Each row below holds a small network's activations on one input, seen along a few directions.
Each table varies a few parts of the input and shows all the possible inputs, shuffled.
Descriptions start from the smaller parts, as in this example, which fits no table here: one of 8 places around a ring, together with either a single point or one of 11 places around a ring or (one of 3 separate values, together with one of 6 places along a line).
Shared parts are said once, and a part with two or three values counts as separate values.
(in the rows, 128 means zero)

Other details of the inputs shift rows strongly along two fixed directions, in all tables alike. That doesn't count.

A family of inputs:
R1: [124 137 123 122 116 132 101 123 119 137 139 135 115 146 163]
R2: [160 147 165 113 162 140 193 141 163 143 129 143 158 108 165]
R3: [148 133 145 103 147 148 196 133 149 125 115 137 166 101 124]
R4: [137 139 114 142 110 128  69 134 125 144 128 124 100 141 157]
R5: [106 123 134 113 119 139 169 121 110  75  82 118 146  98  31]
R6: [138 148 133 151 117 127  88 131 138 148 131 131  92 144 194]
R7: [150 138 148 144 142 133 125 153 150 156 136 137 125 131 183]
R8: [116 114 111 155 110 135  77 156 121 152 144 140 109 155 171]
R9: [101 110 116 160 104 132  92 150 105 105  97 122 106 127  78]
R10: [143 138 127 128 116 136 101 128 119 139 130 132 119 139 147]
R11: [120 114  69 105  91 133  58 127  84 127 134 111 144 139  58]
R12: [136 129  94 123 102 130  65 128 105 135 124 109 122 132  97]
R13: [122 125  76 100  83 131  57 106  80 115 126 109 135 138  59]
R14: [135 129 131 151 119 134  86 143 126 157 149 142 106 154 184]
R15: [129 142 143 154 121 129 122 131 151 138 123 141  98 133 207]
R16: [144 129 106 126 107 135  76 130 107 140 129 128 122 141 118]
R17: [115  97 157 158 128 135 143 124 124 120 150 169  99 169 162]
R18: [124 129 107 131  95 135  85 116 109 121 118 128 108 139 130]
R19: [103 105 113 134 120 117 100 109  97 110 134 116 107 142  75]
R20: [129 111 123 104 152 114 161 102 119 109 130 109 153 103  21]
R21: [124 131 138 137 142 130 130 143 143 156 145 142 124 140 193]
R22: [144 152 141  90 137 134 174 104 141 120 112 125 150 105 129]
R23: [114 127 102 123 113 126  84 125 111 137 135 122 119 141 137]
R24: [147 156 154 126 180  88 196 145 179 128 114  91 165  87 123]
R25: [141 127 144 115 175 104 187 126 150 125 127 102 162  89  70]
R26: [123 127 176 132 156 152 216 154 143 101  96 141 156 102  94]
R27: [134 138 144 157 123 136 116 141 149 146 128 142 100 137 202]
R28: [100 129 171 191 126 130 132 156 148 124 105 148  70 140 195]
R29: [133 124 117 158 113 138  79 155 129 146 130 131 108 142 160]
R30: [139 120  77 126  92 136  41 134  85 135 125 114 127 143  76]
R31: [123  98 104 148 136 111  83 129 105 133 140 108 111 130  55]
R32: [116 118 111 132 113 136 102 137 116 133 137 138 124 141 142]
R33: [158 151 165 110 158 138 193 132 163 141 127 144 152 108 169]
R34: [139 139 149 106 147 140 171 132 142 140 145 145 150 126 162]
R35: [129 124 102  71 108 147 155  98  99  92 119 121 186 104  35]
R36: [120 121  72 129  84 129  53 120  97 118 102 106 111 132  87]
R37: [102 122  79 100  84 131  86 102  94 108 122 115 130 131  81]
R38: [111  87 131 183 114 129  84 146 111 136 160 162  83 190 157]
R39: [122 123 120 150 129 129  90 155 130 162 150 136 111 151 184]
R40: [122 110 125  84 143 126 183  98 105  91 129 121 177 108  15]
R41: [143 144 174 126 188 101 210 128 170 128 129 113 142  95 128]
R42: [116 133 131  90 138 137 187 114 135 114 124 131 163 109 119]
R43: [133 130 153 166 170  93 133 152 158 151 139 109 105 122 157]
R44: [126 118  91 117  94 137  82 124  95 117 118 119 132 131  82]
R45: [111 123  95 118  86 134  80 105 100 114 124 122 117 138 106]
R46: [110 100 145 143 115 131 137 107 116 105 145 161 101 165 133]
R47: [119 140 108  72 125 128 155  92 117 110 124 115 165 110  84]
R48: [132 130 131 154 111 136  98 138 128 139 128 142  99 145 183]
R49: [148 130 149 123 138 151 171 141 141 134 127 147 150 120 151]
R50: [127 119  77 108  92 133  83 119  99 112 107 110 139 118  61]
R51: [110  97 118 158 127 117  94 137 107 132 144 125 108 151  99]
R52: [125 121 165 167 165 104 137 132 148 145 145 131  83 133 163]
R53: [130 115 132 103 154 113 172 101 124 104 127 111 148 101  29]
R54: [112 122 111 142 104 131  80 134 116 137 139 139 105 153 167]
R55: [109 128  94  58 112 132 173  82 115  87 110 114 177  99  46]
R56: [118 142  88 140 124  78  70 131 125 118 102  60 120 112  73]
R57: [123 127 150 112 157 141 204 138 155 137 135 149 167 112 161]
R58: [125 125 133 155 111 141 100 136 125 139 138 149 105 148 190]
R59: [122 139 114 170 141  74  75 157 150 144 119  76 102 123 146]
R60: [137 143 149 105 144 138 172 124 142 135 140 144 143 126 169]
R61: [131 140 133 139 113 132  91 124 123 140 140 141 104 148 186]
R62: [133 120 110  84 115 151 152 113 108 105 124 126 179 110  54]
R63: [156 158 172  99 148 141 200 110 152 129 129 150 146 117 172]
R64: [122 103 159 121 143 140 195 112 128 105 147 165 148 147 110]
R65: [147 144 162 115 151 144 203 128 160 127 121 144 156 101 160]
R66: [127 122 161 118 162 124 200 115 133 112 136 138 148 122 105]
R67: [120 127 133 117 139 135 172 134 146 131 131 140 148 119 155]
R68: [144 127 145 151 133 139 114 150 139 163 150 151 118 148 195]
R69: [126 160 128 150 150  74 115 138 162 128 112  76 110 114 147]
R70: [156 155 162 109 150 135 188 123 160 134 123 143 143 109 172]
R71: [137 146 145 119 130 133 168 117 150 123 112 139 128 111 163]
R72: [123 129 138 180 148  87  89 144 144 152 133 103  75 135 162]
Description of these inputs: one of 4 places along a line, together with either a single point or one of 5 places along a line or (one of 2 separate values, together with one of 6 places along a line).
The inputs of R20 and R52 match in every part but the place on the line of 4. If R32 is changed in the same way as R20 into R52, which row does it become?
> R37
Change only the place on the line of 6 in R3. List by row number the other rows that result.
> R8, R29, R49, R57, R62
Change only the choice among 2 separate values in R33. List by row number the other rows that result.
> R50
Change only the place on the line of 5 in R41. List by row number the other rows that result.
> R17, R53, R56, R66
Change only the place on the line of 4 in R22. List by row number the other rows that result.
> R2, R33, R70

A family of inputs:
R73: [107 116 137 182 123 127  97 157 138 147 134 146  82 153 200]
R74: [123 138  89 128 106 109  59 121 116 130 125  97 111 132 116]
R75: [116 127 130  94 138 123 177  96 127  99 120 122 152 109  74]
R76: [143 156 162 146 148 118 139 140 164 159 136 139 104 132 235]
R77: [121 120 119 100 141 119 156 113 121 116 136 114 161 116  61]
R78: [128 140 117 129 121 129 113 145 139 136 122 122 135 124 154]
R79: [121 129 117 179 126  89  57 142 121 128 107  87  74 130 103]
R80: [123 131  85 133  92 130  50 143 109 140 115 112 114 137 134]
R81: [121 110 136 141 136 129 127 132 120 132 149 144 119 146 131]
R82: [125 120 131  94 117 154 179 113 115  95 114 142 164 112  74]
R83: [130 128 121  86 114 142 157  91 110  98 118 134 155 119  69]
R84: [115 124 100 130 111 123 101 137 119 122 117 109 134 124 111]
R85: [121 100  86 138  90 134  44 126  83 131 138 131 106 163  90]
R86: [120 118 124 130 111 134 114 113 112 115 129 137 109 140 116]
R87: [141 147 147 142 126 145 128 148 148 149 126 147 122 132 209]
R88: [114 123 134 133 124 126 130 115 124 117 133 137 117 137 130]
R89: [119 109 112 100 136 125 153 107 112 110 132 118 156 118  47]
R90: [147 144 170 118 142 160 196 134 155 133 126 163 146 115 185]
R91: [133 144 148 112 153 114 182 117 151 121 126 118 148 107 140]
R92: [152 138 127  87 138 141 159 114 127 128 132 129 169 111  99]
R93: [144 137 121  93 147 123 157 119 135 127 136 114 170 107  92]
R94: [125 127 130 160 133 111 110 152 133 121  99 101 111 114  95]
R95: [105 120  96 148 104 105  59 124 108 127 128 103  94 146 114]
R96: [128 108 135 142 128 137 123 131 119 134 146 148 114 150 132]
R97: [135 130 157 114 132 158 190 127 139 118 122 162 149 123 151]
R98: [100 116  98 152 100 119  65 144 110 130 122 115 104 146 126]
R99: [102 107  97 146  92 136  71 135  97 118 123 130 107 150 110]
R100: [150 129 132  85 136 149 168 108 119 121 134 137 167 114  81]
R101: [144 127 186 196 184  98 152 171 175 162 136 127  90 127 197]
R102: [129 120 123 140 143 111 118 138 132 143 144 117 127 132 137]
R103: [151 157 166 107 151 138 189 116 159 133 127 142 145 112 181]
R104: [150 139 122  85 145 130 161 119 131 132 132 120 169 108  99]
R105: [144 143 169 154 138 139 143 134 156 152 139 159  98 141 229]
The inputs of R91 and R84 match in every part but one. If R76 is changed in the same way as R91 into R84, which row does it become?
> R80
Describe the family of inputs behind these rows.
> one of 3 separate values, together with either a single point or one of 10 places around a ring
A walk changes only the place on the ring of 10. It starts at R77 and steps to R89. List the rest of the walk in order.
> R81, R96, R85, R100, R92, R104, R93, R102

A family of inputs:
R106: [133 114 143 116 130 147 151 119 126 134 143 160 126 143 146]
R107: [138 119 159 110 144 154 203 115 143 120 138 168 154 131 136]
R108: [151 136  90  74 133 118 119 114 122 132 123  94 184  96  48]
R109: [125 117 127 133 140 121 140 128 118 123 134 127 137 131 100]
R110: [161 146 130  71 145 143 182 118 135 137 132 126 193 100 121]
R111: [135 135 140 112 161 114 177 112 146 121 135 116 151 107 116]
R112: [136 139 149 105 132 141 191 122 141 102 110 131 163 107 105]
R113: [158 148 116 104 127 155 136 138 136 160 146 150 148 133 180]
R114: [135 114 138 123 137 135 172 120 128 118 135 144 146 130 111]
R115: [117 110 116 157 112 135  89 139 105 133 133 131 108 149 125]
R116: [117 128  92 125  92 123  74 116 100 116 118 111 118 134 103]
R117: [134 120 124 104 137 123 144 106 111 112 131 121 152 119  56]
R118: [120 138 128 178 132 112  80 155 149 145 112 109  84 142 174]
R119: [120 131 114 146 114 111  76 133 116 140 121 111  94 138 144]
R120: [124 122 152 163 155 119 145 147 149 146 135 126 113 134 152]
R121: [136 150 160 108 143 139 196 128 154 109 113 139 149 103 148]
R122: [119 124 120 146 102 137  87 135 123 147 130 144  87 153 201]
R123: [123 123 132 180 125 106  81 159 138 142 119 113  89 144 164]
R124: [116 122 113  98 112 142 139 113 107  97 113 116 159 109  39]
R125: [118 124 114 101 124 129 137 118 107 102 109 107 156 103  35]
R126: [126 128 142 126 114 146 151 137 134 121 114 147 132 134 155]
R127: [142 149 173 119 147 140 195 122 163 125 119 141 139 108 179]
R128: [128 140 144 145 144 107 139 133 156 143 127 113 110 127 170]
R129: [131 113 127 128 147 112 137 124 128 131 138 123 123 127  97]
R130: [131 113 122 105 124 135 139 106 110 114 134 131 145 130  75]
R131: [121 123 145 134 122 152 145 132 132 128 127 158 129 124 150]
R132: [158 150 133 117 146 125 130 142 145 161 142 127 147 117 165]
R133: [111 109  86 138 110 113  75 134 103 119 116  98 116 117  53]
R134: [117 122 116 143 106 139  81 128 119 141 145 144  98 159 183]
R135: [117 129 108 142  99 142  82 140 117 127 108 140  99 144 164]
R136: [136 147 134 110 133 121 151 117 135 111 110 112 136 102 110]
R137: [119 129 123 155 125 108  72 134 122 140 144 119  97 143 161]
R138: [125 125 133 116 125 141 141 119 126 132 146 158 131 146 156]
R139: [128 130 143 125 133 129 143 120 135 129 148 142 132 140 144]
R140: [123 135 123 170 121 105  81 141 142 145 118 107  85 134 166]
R141: [131 144 149  98 156 122 190 111 140 117 142 129 163 112 100]
R142: [111 107  93 131 107 122  75 128  91 120 123 104 120 133  53]
R143: [109 101  84 114  88 146  78 121  83 115 123 127 124 143  66]
R144: [115 122  93 133  93 117  72 129 100 110 104  97 124 128  62]
R145: [130 135 123 108 108 145 135 114 122 110 116 136 131 116 133]
R146: [133 140 168 147 174 106 167 138 166 144 153 142 122 128 180]
R147: [136 154 180 153 161 124 170 151 167 138 115 142 117 116 209]
R148: [119 122 108 142 107 126  81 119 112 130 140 125 111 142 139]
R149: [122 105 129 180 142 104  84 154 128 146 146 127  89 155 158]
Describe the family of inputs behind these rows.
> one of 4 places along a line, together with either a single point or one of 10 places around a ring
The inputs of R149 and R107 match in every part but the place on the line of 4. If R140 is changed in the same way as R149 into R107, which row does it become?
> R145
Which other rows agree with R114 in the place on the line of 4? List them by row number.
> R110, R112, R115, R116, R121, R124, R127, R130, R139, R148
Change only the place on the ring of 10 in R125. List by row number the other rows that result.
> R109, R117, R119, R136, R137, R141, R142, R144, R147
A walk changes only the place on the line of 4. It starts at R113 and steps to R110. List the rest of the walk in order.
> R132, R108
